[[134 115 119 120 157 126 121]
 [131 122 124 124 142 127 123]] --> 126

[[128 109 102 146 127 148]
 [105 144 156 138 112 101]] --> 127

[[149 105 131 147 127]
 [121 107 106 151 110]] --> 147

[[143 140 110 101 124]
 [103 123 140 108 127]] --> 101

[[115 116 114 116 116]
 [146 156 145 153 153]] --> 116

[[127 129 127 106]
 [127 119 127 132]] --> 127
---
[[140 137 142 140 136]
 [151 127 131 135 127]] ==> 142

[[120 158 140 125]
 [133 115 122 131]
 [128 134 132 128]] ==> 115

[[122 142 129 112 116 109 127]
 [116 134 114 112 103 133 122]] ==> 116

[[122 122 130 137 127 125]
 [143 104 121 112 116 116]
 [127 145 117 118 139 115]] ==> 112

[[122 103 131 123 144 129 123]
 [115 138 131 135 112 138 129]] ==> 144

[[ 98 122 116  99 141 113 152]
 [134 147 114 118 147 136 139]] ==> 141

[[115 120 137 117 111 133]
 [144 139 150 135 118 126]] ==> 117

[[127 132 135 137 130 138 134]
 [135 119 121 123 139 136 125]
 [109 126 122 128 117 122 151]] ==> 139
---
[116 118 101 138 115] ==> 138, 118

[[114 139 134 123 129 147 130]
 [113 135 133 139 139 151 124]] ==> 151, 147

[[139 138 122 122 136 135]
 [146 152 117 102 130 103]
 [135 128 121 132 137 141]] ==> 152, 146

[105 128 150 137 127] ==> 150, 137

[[131 132 128 130]
 [131 138 129 129]
 [129 151 132 129]] ==> 151, 138

[114 135 106 100 146 122 150] ==> 150, 146

[[146 118 106 142]
 [122 134 147 139]
 [105 148 155 111]] ==> 155, 148

[125 157 117 116 129 124 126] ==> 157, 129

[[ 98 131 117 143 146 111 124]
 [124 129 128 126 128 127 128]] ==> 146, 143
---
Q:
[[147  99 136 149 127]
 [123 100 135 154 127]
 [129  99 135 154 127]]
A: 135

Q:
[[101 156 107 146]
 [137 101 134 111]
 [114 132 113 119]]
A: 132

Q:
[[147 126 136 148]
 [133 128 133 138]
 [116 131 123 107]]
A: 131

Q:
[[134 131 124 133 120 128 135]
 [101 127 128 146 124 110 128]
 [119 110 123 131 124 114 126]]
A: 124

Q:
[[122 115 117 129 132 111]
 [116 100 105 121 125 102]
 [120 110 113 128 130 110]]
A: 128

Q:
[[130 131 148 156]
 [107 142 126 125]
 [123 123 123 154]]
A: 123
---
[[135 142 102 135 130]
 [141 133 107 131 134]
 [128 151  99 137 125]] yields 135

[[116 103 112 121 105 112]
 [152 136 142 143 134 141]
 [132 135 127 126 134 132]] yields 116

[[137 116 155 118]
 [129 128 110 127]
 [119 121 116 115]] yields 137

[[106 119 108 155 127 139]
 [134 128 133 125 124 124]
 [125 129 130 128 130 128]] yields 106

[[125 127 125 127 154 126]
 [119 127 120 127 141 126]
 [136 128 135 128 117 128]] yields 125

[[133 136 131 129]
 [128 155 122 126]
 [130 121 130 135]] yields 133

[[151 112 119 136]
 [117 140 140 125]
 [144 124 134 136]] yields 151
---
[[122 137 123 117]
 [140 158 147 152]] result: 137

[[136 131 121 112 126 132]
 [127 131 134 140 152 145]
 [132 117 123 130 140 134]] result: 140

[[137 116 119 126 150 132]
 [126 130 135 131 113 133]
 [127  99 148 127 118 135]] result: 131

[[132 128 122 129 105 133 122]
 [118 131 122 126 129 113 141]] result: 105

[[102 149 110 103 101]
 [129 120 134 142 126]
 [124 135 124 122 125]] result: 134

[[139 101 132 148 141 131 123]
 [127 130 126 129 131 144 118]] result: 141

[[124 120 155 123 137 116]
 [133 121 136 124 128 126]] result: 123
---
[156 131 129 128] | 129

[[132 110 108 142 103]
 [129 111 135 111 105]
 [130 125 112 140 125]] | 135

[[119 125 139 127]
 [ 98 121 138 134]
 [122 123 136 127]] | 136

[125 149 124 125 129 140 133] | 133

[120 107 133 140 107 147] | 133

[116 103 144 117] | 116

[127 146 113 122 149] | 127

[[142 109 146 107 140 110]
 [122 133 151 116 127 111]
 [122 133 141 127 127 119]] | 142

[[129 116 122 124 124  99 135]
 [121 138 150 141 134 127 134]] | 138
---
[[127 133 125 124 133]
 [125 129 143 132 106]] -> 125

[111 109  99 105 151] -> 99

[136 130 129 153 144] -> 129

[120 106 126 110 119] -> 126

[[131 129 121 132 129]
 [131 129 143 132 129]
 [131 129  99 131 129]] -> 121

[112 150 125 135 142] -> 125
---
[104 147 114 127] 147, 127

[101 136 134 103 121] 136, 134

[[147 147 151 153 116 118]
 [131 136 139 135 120 129]
 [123 123 125 120 128 127]] 153, 151

[119 123 106  99 137] 137, 123

[[123 124 114 117 115 117]
 [153 129 126  99 121 125]] 153, 129

[[143 135 137 128]
 [139 133 155 123]] 155, 143
